Each row below holds a small network's activations on one input, seen along a few directions.
Each table varies a few parts of the input and shows all the possible inputs, shuffled.
Descriptions start from the smaller parts, as in this example, which fits no table here: one of 2 separate values, together with either a single point or one of 11 places around a ring or (one of 6 places along a line, together with one of 8 places around a ring).
Shared parts are said once, and a part with two or three values counts as separate values.

Other details of the inputs shift rows strongly along two fixed directions, in all tables alike. That doesn't count.

A family of inputs:
r1: [ -6  -5  15   8   3 -10 -13  -3  -7   0  -1   2]
r2: [  5   6  -1 -17   6  -7   6   2 -14  -5   2   2]
r3: [ -6 -10  23   7   8 -28   5  -3  -2  -3 -14   9]
r4: [ 11  17  -9 -12   2  12 -13  -5 -13   7   3   9]
r5: [  8  20  -7 -10   5  12 -13  -6 -14   5  11   5]
r6: [ 10   7 -36   9  -9  30   5   3  18   7  12 -11]
r7: [ -1   2   3  -9   4   0 -13   1 -15  -1   9  -2]
r8: [ -9 -13  22   6   2 -28   3  -2  -5  -4 -12   5]
r9: [ -8 -21  -1  42  -8   0   7  -2  33   4  -4  -9]
r10: [ -9 -22   1  29  -3 -13  22   2  27  -2 -10  -4]
r11: [  8  16 -10 -15   1  13  -9  -3 -15   5   2   6]
r12: [ -4  -7  11  -5   1 -17   1   1  -9  -2  -6   1]
r13: [ -5 -18 -13  28 -12   8   8   5  25   3   3 -11]
r14: [-11 -20  21   3   4 -30   7   4  -5 -10  -7  -2]
r15: [  1   9   5  -3   7   1 -13  -4 -12   1   4   5]
r16: [ 12  19 -11 -17   3   3   2  -6 -10   4  -4  10]
r17: [  9  12   1 -12   6  -7   4  -4 -10   1  -7  10]
r18: [  6   9   0 -12   3  -6  -1  -6 -10   4  -8   9]
r19: [ 15  12 -38   4  -7  22  23   1  21   5   1  -3]
r20: [ -2  -3  12  -3   5 -19   3  -1  -7  -4 -10   6]
r21: [ -5  -7  12  -3   1 -14  -1  -2  -9   1  -5   1]
r22: [ -7  -6  15   6   5 -10 -11   1  -8  -2   4  -2]
r23: [ -4 -20  -4  30  -8 -10  22  -1  31   0 -14  -4]
r24: [  8   3 -37   3 -12  31  11   3  16   5  10 -11]
r25: [-13 -22  21   4   0 -27   4   2  -4  -6  -8  -3]
r26: [-13 -20  21   4   0 -23   1  -1  -6  -3  -6  -3]
r27: [ 12  17 -14 -21   8   4   7   2 -12   0   4   5]
r28: [  3   4  -1 -18   3  -7   4   1 -14  -3   2   1]
r29: [  4   7  -1 -15   3  -7   2   1 -13  -1  -1   4]
r30: [-14   1  33  -5   1  10 -19   8   7 -11  -1  -1]
r31: [  6  11 -11 -18   1  13 -10   1 -17   1  12   0]
r32: [ 10  19  -5  -7   5  11 -13  -8 -12   7   8   7]
r33: [ -3 -16 -14  16  -4  -1  24   5  23  -3   0 -10]
r34: [  6  15  -9 -15   5  12 -11  -2 -17   1  17  -1]
r35: [ 10  17  -7  -9   4  11 -15  -6 -12   6   4   7]
r36: [  4   6   4  -9   2  -5  -4  -9 -11   6  -8   9]
r37: [-19 -23  11  25 -14  23   4  16  45 -11   4 -21]
r38: [ -3  -5  11  -5   5 -20   5   3  -8  -5  -6   3]
r39: [  2  22  11 -21   1  32 -20   5   4  -5   4   3]
r40: [ 10  16 -14 -19   2   6   0  -3 -11   4  -2   7]
r41: [-12 -16  23  15   0 -18 -10  -1  -4  -2  -5   3]
r42: [-14  -2  33  -7   1  10 -18  12   6 -12   3  -4]
r43: [-4 -4 15  4  0 -9 -9 -5 -8  2 -8  6]
r44: [ -2  -4  13  -5   6 -20   6   3  -9  -5  -5   3]
r45: [  1  -6 -18  12 -10  15   7   3  14   4   3  -8]
r46: [ 11   8 -37   5 -11  26  15  -4  20  10   1  -5]
r47: [  3  -1 -22  19  -7  19   5   1  19   5  12 -11]
r48: [  0  -6 -18  14  -5  16   5   2  16   1  11 -12]
Description of these inputs: one of 4 places along a line, together with either a single point or one of 11 places along a line.
- The inputs of r34 and r47 match in every part but the place on the line of 4. If r28 is changed in the same way as r34 into r47, which row does it become? => r29
- The inputs of r37 and r42 match in every part but the place on the line of 4. If r7 is changed in the same way as r37 into r42, which row does it become? => r6
- List by row number the other rows that have the place on the line of 4 in common with r20. => r1, r5, r8, r10, r11, r15, r19, r30, r40, r41, r46
- List by row number the other rows that have the place on the line of 4 in common with r9. => r3, r4, r16, r17, r18, r23, r32, r35, r36, r39, r43

A family of inputs:
r49: [ -7  -7  28 -30   7 -38 -11  13 -42 -11   0   1]
r50: [-24 -41  13  50 -10  -3  26   7  52 -10  -5 -22]
r51: [ 19  27 -38  -5  -7  42 -12  -3   6   9  13   0]
r52: [-16 -11  36  -3   5  -7 -20   6  -9  -7  -2   4]
r53: [-15 -11  23  -4   3  -6 -12   4  -3 -11   5  -1]
r54: [ 10   1 -22   9  -1  -4  14  -7  -4   8   6   4]
r55: [ -8   0  41  -8   9 -26 -28  -8 -23  -1  -1   4]
r56: [ -8  -2  -4   1  -3  13   2   5  14  -8   5 -12]
r57: [  1   0  16 -15  17 -36 -14 -15 -49   4   1  14]
r58: [ 11  23 -28  -4 -11  43 -10   5   4   7  13   0]
r59: [-19 -35  10  50 -13  -4  17   5  51   2  -3 -22]
r60: [-10 -12  10  29  -9   0  -9  -1  21   5  -2  -6]
r61: [  2   4  21 -18  10 -27   2  -1 -14  -7 -21  16]
r62: [ 22  21 -48 -25  -7  27  10 -11  -9  14   0   1]
r63: [ 15  23 -31 -15  -2  52 -11   7   7   5  13  -1]
r64: [ -3  -1  20 -12   5 -26   4  -2 -15  -2 -18  13]
r65: [ 24  25 -38 -10  11  11  14   0   1   3   3   7]
r66: [  1  12  23 -20  23 -36  -9  -4 -45  -4  -5  19]
r67: [ 21  26 -29 -20  -2  39   9   1   7   2  17  -5]
r68: [-15 -41  -4  49 -26 -15  36  -2  45   4 -18 -12]
- What is each input in this table made of? => either a single point or (one of 2 separate values, together with one of 4 places along a line) or one of 11 places around a ring
- Which other rows does r54 become when the place on the line of 4 takes its other values? List them by row number. => r57, r65, r66
- Which other rows does r64 become when the choice among 2 separate values takes its other values? List them by row number. => r66
- Which other rows does r57 become when the choice among 2 separate values takes its other values? List them by row number. => r62

A family of inputs:
r69: [ 19  22 -34 -12  -1  14  23   4  15   0  -3   3]
r70: [ 16  32  -5 -40  -1  16 -14  -7 -23  10  -8  17]
r71: [-12 -28  19  21   0 -39   5  -8  -4   1 -12   1]
r72: [ 14  24 -26  14   3  34 -13  -5  12   9  18  -1]
r73: [ 15  23 -21 -33   8   2 -13  -8 -41   8  14   6]
r74: [  8   8 -30  -6 -14  33  -7   3   4   9  15 -12]
r75: [ 21  19 -37  -7  -1  12  24  -7   9   9  -3   4]
r76: [-16 -18  26  13  -4 -13  11   5  28  -8 -21  -4]
r77: [  0 -13 -28  25  -8   4  22   1  20   5   9 -14]
r78: [-13 -14   8   9 -10  11  -6   6  15  -4   5 -11]
r79: [  8  27  -2 -43   8  22 -16   5 -23  -6  15  -1]
r80: [  6   9   7 -20   3 -11  -9 -11 -25   7 -16  18]
r81: [-11 -14  37   1  14 -45  -4  -4 -31  -5  -4   8]
r82: [-14 -14  20  10  -8  -1   1   2  18  -4 -14   0]
r83: [ 12  14 -28 -11   1  28  13  10  12  -3  13  -6]
r84: [  3   8   0 -14   7   2   9   8   4  -7  -3   4]
r85: [ -3 -14 -17  13 -11   6  -3   0   2   7   3  -9]
r86: [  0 -10 -22  19  -7  17  27  11  41  -5   2 -12]
r87: [-19 -25  35   9  -6 -21 -18   3  -8  -2  -5  -5]
r88: [  3  16   1 -30   6  18 -13   6 -16  -7  18  -6]
r89: [ 12  13 -28  -8 -14  32   1  -1   9  11   1  -2]
r90: [ 3  4  0 33  2  8 -3 -8 25  6 -4  5]
r91: [ 16  35  -6 -45  14  10   0   4 -16  -4  -2  15]
r92: [ -3  -8  25  -9  10 -40  -5 -12 -31   1 -14  14]
r93: [ -9 -15  22   8  -9 -11  -4  -2   4   3 -17   4]
r94: [-12 -30  -9  37  -7 -14  19   2  20   2   7 -17]
r95: [ -2 -16 -15  26  -6  -2  26   9  29  -6   2 -12]
r96: [-12  -6  30  -8   5  -9  -8   6  -6 -11  -2  -3]
r97: [-11 -23  11  17  -5 -16  -5  -2  -5   3  -8  -1]
r98: [ 13   8 -35   4  -5  14  29   6  25  -2  -1  -4]
r99: [-11  -7  27  30  10 -10 -23  -3   0   0   9   0]
r100: [ -1  -5  28 -11  10 -43  -4 -15 -29   2 -18  17]
r101: [  5   0 -29   2  -4  27  16  12  24  -4  16 -15]
r102: [ -3 -12   1   8  -6  -9   2  -6  -2   5 -15   6]
r103: [-13 -30  -6  33  -7   5  20  13  38  -8  11 -23]
r104: [-16 -21  38   8  -4 -22 -16   1  -9  -1 -10   0]
r105: [  5   5 -14  38  -1  22  -3  -4  29   8   8  -3]
r106: [ -1 -16 -15  27  -6  -9  26  -2  20   3  -3  -7]
r107: [-18 -23  16  17 -10   3  -7   7  15  -6   6 -14]
r108: [-17 -34  13  26  -2 -34  -1  -3  -5   1   2 -10]
r109: [ 12  34  -1 -45   8  19  -7   2 -18  -5  -1   9]
r110: [  2   8 -15  -4 -11  31   2   3  18   1   1  -3]
r111: [ 19  38  -9  -8  13  23 -22 -10 -11   8  10  15]
r112: [ 20  31 -23  10   3  30  -4 -12  19  12   0  11]
r113: [-18 -17  44 -11  11 -41 -34  -3 -51  -4  -1   6]
r114: [  8  28  -2 -37   2  26 -19   1 -22  -1  10   7]
r115: [-10 -29  -8  35  -8  -9  25  10  33  -8   4 -18]
r116: [ 18  26 -19 -32   8   2  -9  -9 -40   9  10  10]
r117: [ 16  22 -14 -23   9  -4   8  -7 -22   4  -1  11]
r118: [-11  -5  30  -9   5 -10  -5   5  -3 -11  -7   0]
r119: [-18 -13  40   3  -2 -17  -6  -1   7  -5 -21   8]
r120: [ -5 -21 -18  28  -7   1  22   9  28  -6  12 -19]
r121: [-13  -9  51 -18  13 -46 -29  -8 -52  -3 -15  19]
r122: [ 19  34 -11 -41  14   2  -1   2 -31  -5   7  12]
- The inputs of r73 and r100 match in every part but one. If r72 is changed in the same way as r73 into r100, which row does it become? => r112
- What is each input in this table made of? => one of 6 places along a line, together with either a single point or one of 8 places around a ring
- Which other rows does r95 become when the place on the ring of 8 takes its other values? List them by row number. => r81, r83, r96, r97, r104, r114, r116
- List by row number the other rows that have the place on the line of 6 in common with r93. => r82, r84, r90, r92, r98, r102, r109, r117
- List by row number the other rows that have the place on the line of 6 in common with r103. => r74, r88, r94, r99, r107, r108, r113, r120

A family of inputs:
r123: [ -6 -23   9  43  -4 -18  17  -7  23   3 -17   1]
r124: [  1  31  27 -42  15   6 -29   8 -38 -13  13   9]
r125: [ -7 -16   7   4   2 -21   3   3 -14  -4   0  -6]
r126: [-20 -21  28  27 -15   9 -25  -3  21   4  -3 -13]
r127: [-15 -36   6  25 -13 -17  23  -1  20  -3 -12  -9]
r128: [ 21  22 -46 -15  -8  29  26   6  20   8  -6   0]
r129: [ 21  18 -56 -13 -17  33  17   1   6  11  13  -7]
r130: [  3   0   7 -11  11 -26 -13  -3 -28  -2   1   9]
r131: [-18 -13  26  19   0   4 -15  13  11  -9   4  -3]
r132: [ 25  13 -58  25 -13  30  27  -4  40  11   2  -6]
r133: [-13 -12  29   9  -2   8 -28   3   3  -2   5   0]
r134: [ -1  -4  16 -17   6 -22   8   1  -9  -4 -17   6]
r135: [ 17  27 -29  -9   7   9   2 -11 -11  16  12   6]
r136: [ -3  -4   8 -11  15 -20 -10  -2 -34  -2   6   3]
r137: [-17 -19  28  10   0  -4   8   8  29 -16   5 -16]
r138: [ 13  37  -2 -46  16  -1 -12 -12 -39   0  -6  26]
- What is each input in this table made of? => either one of 5 places along a line or one of 11 places around a ring
- Start at r137 and move only the place on the line of 5, one step at a time. The first step leads to r124. Which rows follow, in order? => r131, r133, r126
